A small network was shown many inputs. Here are its activations along a few directions, one row for each input.
In each table, some parts of the input vary, and every possible input appears once, in random order.
Descriptions start from the smaller parts, as in this example, which fits no table here: one of 2 separate values, together with either a single point or one of 11 places around a ring or (one of 4 places along a line, together with one of 8 places around a ring).
Shared parts are said once, and a part with two or three values counts as separate values.

Table:
x1: .11 -.25 -.44 .38 -.24 .14 .08 .06 .05 .01 .02 .18 .45 .46 -.05 -.11 .26
 .54 -.01
x2: -.13 .28 .10 -.03 .04 -.20 .02 -.06 .19 -.10 -.07 .21 -.16 -.38 .30 .26
 -.08 -.44 .43
x3: .07 .35 .01 .18 -.29 -.44 -.23 .23 .14 -.70 -.56 -.17 -.10 -.33 .52 .09
 .17 -.08 -.20
x4: -.01 -.37 -.15 -.19 .25 .10 .10 .21 .01 .27 .13 .07 .28 .04 .00 -.13
 -.16 .04 -.08
x5: .04 .09 .22 -.16 .10 .11 .02 -.27 .12 .13 .18 -.15 -.20 -.09 -.59 .14
 -.15 -.08 -.22
x6: .13 .01 .02 -.02 -.21 -.11 -.22 .09 -.24 -.43 -.19 -.56 .09 .03 -.07
 -.35 .20 .18 -.71
x7: -.15 .29 .26 -.06 .04 -.20 .01 -.13 .21 .04 -.20 .19 -.32 -.23 .41 .13
 .01 -.28 .62
x8: -.09 -.40 -.07 -.11 .27 .25 .04 .30 -.17 .21 .16 .23 .18 .11 .01 -.05
 -.10 .05 -.04
x9: -.01 .20 .02 -.02 .01 -.19 .06 .03 .31 -.19 -.16 .22 -.26 -.30 .23 .31
 -.17 -.34 .39
x10: -.09 .16 .27 -.16 .12 .09 -.04 -.38 -.01 .24 .27 -.18 -.11 -.16 -.51 .09
 -.05 -.20 -.19
x11: -.09 .16 .07 .06 -.01 -.07 .02 .09 .13 -.26 -.13 .40 -.37 -.19 .26 .40
 -.12 -.35 .41
x12: -.12 -.31 -.09 -.18 .27 .11 .05 .11 -.12 .38 .21 .05 .39 -.04 .08 -.17
 -.07 -.07 -.05
x13: -.04 -.13 .19 -.13 .11 .32 .08 .06 -.25 .12 .23 .00 -.15 .21 -.27 .07
 -.18 -.06 -.10
x14: -.09 .16 .36 -.07 .15 .11 .01 -.43 .01 .38 .20 -.21 -.28 -.09 -.45 -.09
 .09 -.07 .00
x15: -.05 -.07 .20 -.09 .19 .20 .07 -.19 -.17 .39 .22 -.24 -.11 .09 -.19 -.28
 .05 -.10 .07
x16: -.11 -.09 -.02 -.02 .26 -.07 .09 -.01 -.04 .25 -.03 .14 .03 -.12 .34
 -.17 .00 -.08 .46
x17: .00 -.21 -.25 .05 -.06 -.16 -.17 .36 -.15 -.32 -.24 -.30 .43 -.05 .22
 -.48 .24 .32 -.65
x18: .08 -.12 .05 -.16 .16 .21 .10 -.03 -.06 .14 .20 -.19 -.03 .07 -.35 -.06
 -.18 -.10 -.14
x19: -.10 -.05 -.07 -.16 .20 -.08 .06 .10 -.04 .15 .06 .14 .14 -.19 .34 .04
 -.13 -.19 .29
x20: -.12 -.33 -.04 -.05 .34 .12 .08 .02 -.11 .49 .13 .05 .25 .03 .09 -.37
 .09 .03 .11
x21: -.06 .10 .36 -.14 .06 .21 .00 -.15 -.07 .11 .20 .04 -.33 .05 -.52 .26
 -.14 -.04 -.17
x22: .12 .22 .20 .00 -.29 -.22 -.31 -.12 -.07 -.41 -.22 -.52 -.08 -.16 -.33
 -.13 .21 .19 -.77
x23: -.07 -.04 .16 -.22 .12 .17 .03 -.09 -.19 .28 .29 -.23 .02 .05 -.21 -.07
 -.10 -.20 -.10
x24: -.08 -.19 -.10 -.05 .14 .05 .08 .24 -.10 .00 .00 .35 -.06 -.02 .30 .18
 -.18 -.08 .28
x25: .18 .01 -.47 .40 -.35 -.07 .06 .06 .11 -.16 -.16 .26 .19 .34 .23 .10 .14
 .36 .27
x26: .04 -.14 -.20 -.08 .20 -.06 .12 .17 .08 .04 -.01 .17 .06 -.16 .22 .05
 -.19 -.12 .24
x27: .15 .38 -.21 .39 -.58 -.21 -.05 -.05 .35 -.33 -.34 .30 -.16 .22 .32 .40
 .04 .14 .40
x28: .19 .23 .04 .25 -.47 .04 -.08 -.38 .18 -.10 .09 -.01 -.10 .41 -.49 .20
 .15 .46 -.12
x29: .23 .00 -.19 .30 -.40 .19 .04 -.21 -.01 -.12 .11 -.05 .10 .56 -.31 -.02
 .19 .41 -.06
x30: .08 .04 -.23 .10 -.14 -.32 -.12 .36 -.08 -.51 -.41 -.20 .20 -.17 .50
 -.23 .17 .16 -.34
The inputs of x12 and x19 match in every part but one. If x20 is changed in the same way as x12 into x19, which row does it become?
Answer: x16
What do these inputs look like to the network?
Answer: one of 5 places along a line, together with either one of 2 separate values or one of 4 places along a line
Start at x11 and move only the place on the line of 5, one step at a time. The first step leads to x24. Which rows follow, in order?
Answer: x8, x13, x21
Change only the place on the line of 4 in x9. List by row number the other rows that result.
Answer: x2, x7, x11

Table:
x31: .03 -.19 .20 -.24 .14 .27 -.06 -.12 -.30 .17 .32 -.57 .14 .10 -.69 -.35
 .01 .09 -.79
x32: .09 .39 -.10 .20 -.33 -.30 -.02 .01 .30 -.44 -.34 .28 -.29 -.11 .41 .45
 -.06 -.14 .45
x33: .17 .22 -.09 .15 -.43 -.38 -.25 .21 .00 -.66 -.51 -.38 .03 -.02 .31 -.19
 .28 .32 -.48
x34: -.13 .03 .37 -.16 .30 .34 .12 -.40 -.12 .53 .45 .11 -.36 .02 -.55 .19
 -.19 -.26 .27
x35: .16 .46 -.01 .27 -.51 -.36 -.15 -.06 .34 -.60 -.44 -.03 -.25 -.05 .14
 .26 .16 .15 .00
x36: -.05 .08 .39 -.08 .08 .33 -.01 -.43 -.08 .31 .39 -.17 -.25 .09 -.83 .09
 -.03 -.08 -.26
x37: .13 .02 -.38 .27 -.43 -.28 -.15 .27 .03 -.38 -.39 .01 .33 .21 .55 -.13
 .27 .42 -.10
x38: -.26 -.24 .27 -.41 .69 .22 .19 -.07 -.07 .70 .38 .12 -.07 -.32 -.15 -.07
 -.31 -.47 .30
x39: .03 -.43 -.12 -.10 .23 .34 .10 -.07 -.22 .42 .41 -.18 .39 .26 -.51 -.34
 .00 .25 -.37
x40: -.08 -.47 -.09 -.13 .45 .38 .23 .03 -.17 .56 .42 .15 .20 .14 -.27 -.17
 -.16 -.03 .12
x41: .02 .00 -.35 .23 -.23 -.22 .01 .35 .09 -.26 -.36 .30 .17 .10 .78 .03 .11
 .12 .38
x42: -.11 .15 -.11 .01 .04 -.35 -.01 .28 .19 -.33 -.34 .35 -.05 -.44 .79 .24
 -.09 -.39 .47
The inputs of x35 and x36 match in every part but one. If x42 is changed in the same way as x35 into x36, which row does it become?
Answer: x38
What do these inputs look like to the network?
Answer: one of 2 separate values, together with one of 6 places around a ring
Change only the choice among 2 separate values in x33. List by row number the other rows that result.
Answer: x31
Change only the choice among 2 separate values in x32. List by row number the other rows that result.
Answer: x34

Table:
x43: .05 -.06 -.05 -.12 .18 -.05 -.05 -.14 -.08 .13 .06 -.44 .26 -.24 -.16
 -.42 .00 -.15 -.32
x44: -.10 -.30 -.11 -.14 .31 .29 .22 .07 .09 .44 .35 .49 .10 .06 -.12 .25
 -.34 -.23 .37
x45: .10 .15 -.49 .38 -.41 -.41 .04 .40 .31 -.52 -.59 .33 .10 .06 .86 .11 .12
 .23 .50
x46: -.06 .13 .16 -.05 .22 .23 .20 -.26 .06 .13 .34 .23 -.31 -.15 -.44 .46
 -.28 -.41 .30
x47: -.09 -.10 .30 -.26 .42 .13 .06 -.03 -.32 .28 .14 -.25 -.15 -.12 .09 -.31
 -.02 -.28 .10
x48: .03 .55 -.05 .22 -.63 -.58 -.17 .06 .39 -.73 -.54 .24 -.19 -.11 .64 .45
 .16 .14 .33
x49: .25 .13 .08 .09 -.37 .12 -.12 -.04 -.06 -.29 -.04 -.33 -.15 .34 -.50 .08
 .05 .28 -.57
x50: .12 -.29 -.27 .11 -.17 .15 -.05 .20 -.25 -.14 .05 -.02 .25 .39 -.24 -.14
 .07 .54 -.45
x51: .06 .15 .16 .08 -.10 -.01 -.13 -.48 .21 .19 .10 -.20 .01 -.02 -.46 -.10
 .18 .08 -.22
x52: -.20 -.22 .08 -.09 .16 .27 .18 -.03 -.17 .52 .30 .10 .06 .31 .05 -.18
 .04 .05 .33
x53: -.24 .14 .48 -.05 .07 .13 .01 -.31 -.06 .33 .18 -.01 -.36 .07 -.29 -.01
 .11 -.02 .22
x54: -.05 .32 -.22 .18 -.30 -.58 -.21 .43 .13 -.62 -.69 .14 .01 -.40 .94 .14
 .09 -.09 .12
x55: -.15 -.27 .22 -.40 .56 .09 .11 .11 .06 .26 .22 .21 -.13 -.40 -.06 .17
 -.33 -.43 .10
x56: .03 -.18 .09 -.11 .00 .08 -.19 .30 -.20 -.30 -.07 -.28 .12 .03 -.17 -.21
 .11 .18 -.80
x57: .26 -.14 -.39 .16 .06 .14 .10 -.25 -.11 .30 .20 -.21 .37 .19 -.15 -.30
 .05 .12 -.02
What do these inputs look like to the network?
Answer: one of 3 separate values, together with either a single point or one of 4 places along a line
The inputs of x56 and x50 match in every part but the choice among 3 separate values. If x54 is changed in the same way as x56 into x50, which row does it become?
Answer: x45
Change only the choice among 3 separate values in x52. List by row number the other rows that result.
Answer: x47, x53
